A small network was shown many inputs. Here are its activations along a few directions, one row for each input.
Each table varies a few parts of the input and shows all the possible inputs, shuffled.
Descriptions start from the smaller parts, as in this example, which fits no table here: one of 5 places around a ring, together with either a single point or one of 9 places around a ring or (one of 3 separate values, together with one of 4 places along a line).
Shared parts are said once, and a part with two or three values counts as separate values.

Rows:
row 1: [ -5  11  14 -22 -17   5  38   1  -5   8  -9  -7  -1]
row 2: [-19  17  11  -3 -15  16  12  21 -17 -33  12  25  30]
row 3: [-21  16  18   6 -14  -3 -11  30   4 -34  25   3  30]
row 4: [ 10 -13 -16 -22 -18   4  17 -23  -1  16 -15  20   5]
row 5: [ 21 -16   6  20  -1  15 -12  12  10   7 -24   7 -20]
row 6: [-24  23   0 -21  -5 -23 -22 -19  -3  -5  -2 -24  20]
row 7: [ 14  -3 -34   2  45   1  28 -17 -34  44  23  12 -25]
row 8: [ -4  12  38   9  -8   5   3  11   3   5   5 -28   2]
row 9: [ 10  -1  -6 -16 -12  15  26  -1   8  15 -22  18 -11]
row 10: [ -8  -2  10 -19 -22 -24   6 -12   7   8  11 -29  14]
row 11: [ 16 -30 -23  -9 -15 -13  -9 -11  13   9 -18   7  -7]
row 12: [ -2   8 -14  -4  40  -8  39 -15 -47  36  37 -13 -16]
row 13: [  9   4  15  11   7  31   4   1  -5 -16 -11  40   6]
row 14: [ -5  16  35   5   2  22  16   4 -17 -23   3  14  16]
row 15: [ 10 -10 -28  19  44 -26  -4  -5  -9  29  42 -32 -34]
row 16: [ -7  11 -26 -24  -1   4 -11 -31 -10   4 -28  24  10]
row 17: [  3  -8   1   4 -13 -14  -4  10  33   2  -4 -26 -19]
row 18: [ -8  10  21 -13 -15 -13  15  10  16   7   4 -30  -1]
row 19: [ 17 -26 -44  12  55  -8   4  -3 -15  36  16  -6 -28]
row 20: [  8  -6  18  26  -5   4 -17  11  21   0  -4 -23 -16]
row 21: [ -8   1 -11   1  48 -18  18  -3 -21  35  46 -41  -7]
row 22: [ 16 -18 -12  -2  -9  -3   0  10  22   9 -25   5 -23]
row 23: [  4  -3  22  30   6   2 -26  13  20 -29   7  -4  -2]
row 24: [  0  -5 -32 -11   2 -13 -37 -19   4  -3 -31  11  -2]
row 25: [-22  23  -6 -29  -6  -5   1 -29 -23  -4 -15  -1  20]
row 26: [  4 -20 -10  -3 -19 -24 -14 -12  24   2   3 -24  -4]
row 27: [ -8  15  42  14   3   3  -7  13   3 -24  16  -9  16]
row 28: [-10  -2  -2  23 -11  -4 -31  30  21 -39  17   7  12]
row 29: [ -6  -1   3 -28 -23  -5  29 -21 -13   8  -2  -6  15]
row 30: [ 14   1  12   6  -4  33  14   0  -4  13 -22  20  -8]
row 31: [  3 -12 -15  16  -8   8 -26  30  10 -32  -4  38   9]
row 32: [ -1  13  31   0  -9  23  25   2 -17   6  -8  -5   2]
row 33: [-12   5 -19  -5  -2 -24 -42 -19  15 -10 -10 -20   2]
row 34: [ 16 -13   9  24  10  13 -22  13   9 -22 -14  27  -5]
row 35: [ -4   5  -8   3 -10  25   0  19  -4 -26  -1  51  20]
Q: What is each input in this table made of?
A: one of 5 places around a ring, together with either a single point or one of 6 places along a line
Q: Changing only the place on the ring of 5 turns row 31 into row 3. The same change can be made to row 19. Which row results?
A: row 21
Q: Change only the place on the ring of 5 in row 4. List by row number the other rows that result.
A: row 10, row 11, row 26, row 29
Q: List by row number the other rows that have the place on the ring of 5 in common with row 25.
A: row 1, row 2, row 12, row 14, row 29, row 32

Rows:
row 36: [-12   8  12 -15 -18  -9   5   7   1 -12  -4  -3  16]
row 37: [ -7   6   7   6  20   0  19  17 -11   8  25 -13   0]
row 38: [ 11  -9  21   9 -25  17   1  10   5  -8  -8  13   7]
row 39: [ 15  -6 -11  -4  -6  22  21  -1  -3  14 -30  37 -15]
row 40: [  2  -1  11   9  -2   4 -20  -3  22 -20 -15   7   3]
row 41: [ -9   5  13  -8 -12   6  11   4  10 -19   0  10  18]
row 42: [-13  21  21 -12  -8  11  10  -8  -3 -18   4  12  23]
row 43: [ -6  -3 -20   7  -7 -14 -30  12  19  -6   2 -13  -5]
row 44: [  9 -19  -7  18 -13   5 -29  13  11 -20  -2  22   8]
row 45: [ -8   2   8   0   2 -11  17   1  -8  -5  20 -18   2]
row 46: [ 12  -7 -19   4  10  18  -4  -9  -3   6 -38  37 -15]
row 47: [ -3  16 -10 -16   4  24  26 -13 -29   8 -19  42   6]
row 48: [  0  -7 -10   1 -12 -18 -31  11  20 -17  -5   3   1]
row 49: [ -7   6   0   7  -3  -6 -25   1  12  -1 -12 -21  -5]
row 50: [ 19 -17 -40  -2   6  16 -11   4   1  -3 -22  41 -16]
row 51: [  6  -2 -18 -18   0  26  26   0 -18   2 -21  35  -1]
row 52: [  4 -13 -14  16   8 -21 -19   5  11 -10  19 -13 -13]
row 53: [-13  18  16  -4   6  -6  16 -11 -21  -4  24 -16   7]
row 54: [-18  12   2  -9 -13  -4   6   8   0  -1   3 -18   9]
row 55: [ -3  -4  15   2 -19  14   7   9  -8 -15  -1  17  22]
row 56: [  6 -10 -15  22  26 -10 -17  21   9   3  24  -8 -15]
row 57: [-17  24  19 -20 -14  -4   4  -5 -12 -11   0  -1  20]
row 58: [ -5   7   9  -1 -19  -2   0   9  13   7  -4 -22  -6]
row 59: [ -7  12  23  -3 -15  19   6  -2 -21 -15   3  19  27]
row 60: [  4 -10  -9   9  -6  -4 -25   8  29 -24  -1  16   3]
row 61: [ 13 -17 -26  -2  27 -13  -4 -30  -6  35  -5 -16 -17]
row 62: [-11  21  15   2  24   4  18   6 -23   9  29 -12   5]
row 63: [  4  -1   5  22  31  -2 -13  10   2   7  10 -16 -15]
row 64: [  3  -5   6  16  12 -13 -15  -6   4  -5   5 -22 -13]
row 65: [ 13 -26 -45  -3  22 -22  -8 -18   1  31   9  -8 -19]
row 66: [-22  28  10 -13  -9   0   5  -3 -13   0   7 -16  14]
row 67: [ -2   6 -16 -23  20  -8  27 -34 -31  36  14 -12   2]
row 68: [  5  -4  15   7  -4  -8  11   1   5   2  13 -22 -14]
row 69: [  2   2  18  -8 -23  -6  -1   7  14  -5 -11  -7   0]
row 70: [  5   0  19   0 -18   9   5   4  23 -12  -7   6   3]
row 71: [ -1   1   9   1  -7 -10 -26   0  13 -12 -19  -6   1]
row 72: [  3 -10 -24 -18  17 -11  28 -22 -19  35  10 -14  -2]
row 73: [  8 -10  13  18  -9  13 -24   2   4 -16 -16  14   8]
row 74: [ 16 -15 -18 -11  11  -8  21 -22  -5  42   3 -17 -18]
row 75: [  7   0  14  13  15   3  13  18   3  15  18 -17 -16]
Q: What is each input in this table made of?
A: one of 5 places along a line, together with either one of 2 separate values or one of 6 places along a line
Q: Changing only the place on the line of 5 turns row 72 into row 74. The same change can be made to row 45. Which row results?
A: row 68
Q: List by row number the other rows that have the place on the line of 5 in common with row 57.
A: row 42, row 47, row 53, row 59, row 62, row 66, row 67
Q: Change only the choice among 2 separate values in row 51. List by row number the other rows that result.
A: row 72
Q: Change only the choice among 2 separate values in row 65. List by row number the other rows that result.
A: row 50

Rows:
row 76: [ 11 -11  -6  15  -7  30 -19   6  -4 -10 -27  42   8]
row 77: [ -2  -5 -38 -15  -1   6 -13  -7   3  -1 -20  42  12]
row 78: [-30  30   8 -21 -13 -10   4  -2  -8 -10  20  -4  32]
row 79: [-11   1  28  20 -11  -4 -35  20  10 -26   9 -22  15]
row 80: [  7  10  17  25  47  34  40  24 -37   8  18  28 -12]
row 81: [ 11  -6  24  -7 -25  26  39  18  -2 -10  -6  31   8]
row 82: [  4  -8 -19   3   1  17 -16 -16   0 -22 -23  45  10]
row 83: [ -8  23  34  36  40  17  30  29 -25   4  45  -9  -6]
row 84: [  2 -10 -34  -7 -14 -22 -26  -1  22   3 -21 -11 -23]
row 85: [ -2   0  22  48  48  -1  -4  38   1  -2  41 -27 -18]
row 86: [-24  28  27  -4 -12   0   1 -10 -11 -32  17  -1  30]
row 87: [-14  17  -9 -33  -6   6  15  -6 -21  -6  -7  33  26]
row 88: [-11  15 -11 -37 -17   7  31 -10 -21   9 -22  11   4]
row 89: [-17  24  40   8 -20  14  -1  12 -16 -20  12  -4  28]
row 90: [ 23 -28  -5  11 -20  25  11  17  22  -5 -19  40  -6]
row 91: [ -5   7  41   5 -33   9  29  23  10 -14  20  -6  14]
row 92: [  2 -16  30  16 -24  -9  -6  32  36 -20  17 -23   1]
row 93: [ 24 -31   1  23 -22  -3 -18  27  41 -15  -4   9 -19]
row 94: [-20   5  -5 -14 -16 -28 -13   3  17  -2   0 -43  -3]
row 95: [ 27 -21 -56  -8  36  -8  23 -33 -21  50   2   1 -14]
row 96: [ -2  11  22  -3 -12  30   9   7 -28 -16 -14  33  21]
row 97: [  5 -10 -14  15  -1 -12 -46  -6  19 -33  -8  14  -2]
row 98: [ -8  15  10 -15  -4  17  12 -15 -23 -28  -9  36  24]
row 99: [ 18 -14  -4  -4 -14 -16 -27 -19  33  15 -36 -19 -28]
row 100: [  2  -7 -40 -19 -12   6   3 -11   3  14 -36  20 -10]
row 101: [ -6 -18 -18  -5  31 -40   1 -19  -9  36  41 -59 -16]
row 102: [ 18 -12  -9 -15 -12  13   2 -29  14  26 -51  12 -15]
row 103: [ 15   1 -27 -26  31  -8  51 -32 -45  45  15  -8  -1]
row 104: [ 27 -24 -50   4  34 -37  -7 -23  -2  39  17 -30 -27]
row 105: [ 26 -14  -9  45  50  16 -21  33   9   0  26   2 -41]
row 106: [-13   5  -6 -16  22 -22  35 -28 -34  43  45 -42  -3]
row 107: [ -4   1  25 -10 -16 -22 -14 -14  28  10 -15 -51  -8]
row 108: [ 20 -12 -12  43  52  34  12  23 -13  14   5  37 -25]
row 109: [  5  11  20 -33 -17  13  30 -28 -10  21 -37   3  -2]
row 110: [-11  23  37 -22 -24  -3  20 -23   3  17 -11 -34   4]
row 111: [-17   5  15   8  -3 -18 -33  -1  14 -38  13 -18  17]
row 112: [-24   7  -4 -10  -5 -29 -30   7  17 -17  16 -22  19]
row 113: [ -1  -8 -33  -3  -3 -23 -43   3  22 -12  -5  10  -1]
row 114: [-26  28   6 -25 -24 -10  21  -5  -8   5   4 -26  10]
row 115: [ 11 -14  -1  26  -9   2 -48  16  15 -21 -12  11  -5]
Q: What is each input in this table made of?
A: one of 5 places around a ring, together with either one of 2 separate values or one of 6 places along a line
Q: Changing only the place on the ring of 5 turns row 78 into row 113. The same change can be made to row 83. Which row results?
A: row 105
Q: Change only the choice among 2 separate values in row 80. List by row number the other rows that result.
A: row 103
Q: Change only the choice among 2 separate values in row 95. List by row number the other rows that result.
A: row 108

Rows:
row 116: [-13  24   8 -32  14   7  60 -25 -48  34  20 -12  10]
row 117: [ 13 -12  -1  12 -18  24 -17  15  16 -25 -30  45   2]
row 118: [-23  37  44 -23 -32  27  35   3 -23 -24  -5  21  40]
row 119: [  7 -12 -23  -4  18 -20   0 -17   0  31   4 -26 -22]
row 120: [  0  -8 -16   0  20 -25   2  -8  -1  25  23 -36 -15]
row 121: [ -1  -1  14   5 -29   1 -26  10  26 -28 -20   7   9]
row 122: [  1  -2   0   3 -21  11 -23   7  14 -29 -25  32  12]
row 123: [ 10 -13 -37  -6  26 -10   3 -19 -10  30   0  -1 -19]
row 124: [ -8   8  31  21 -14   3 -23  26  18 -37   8  -3  13]
row 125: [ -9   4  21   9 -26  -5 -24  19  24 -34  -1  -3  15]
row 126: [  1  -3  -6  12  33 -18   3  -1  -7  23  32 -36 -17]
row 127: [ 22 -23 -38   3  30   3  10 -11  -8  34  -6  12 -28]
Q: What is each input in this table made of?
A: one of 2 separate values, together with either a single point or one of 5 places along a line
Q: Changing only the choice among 2 separate values turns row 127 into row 117. The same change can be made to row 119. Which row results?
A: row 121
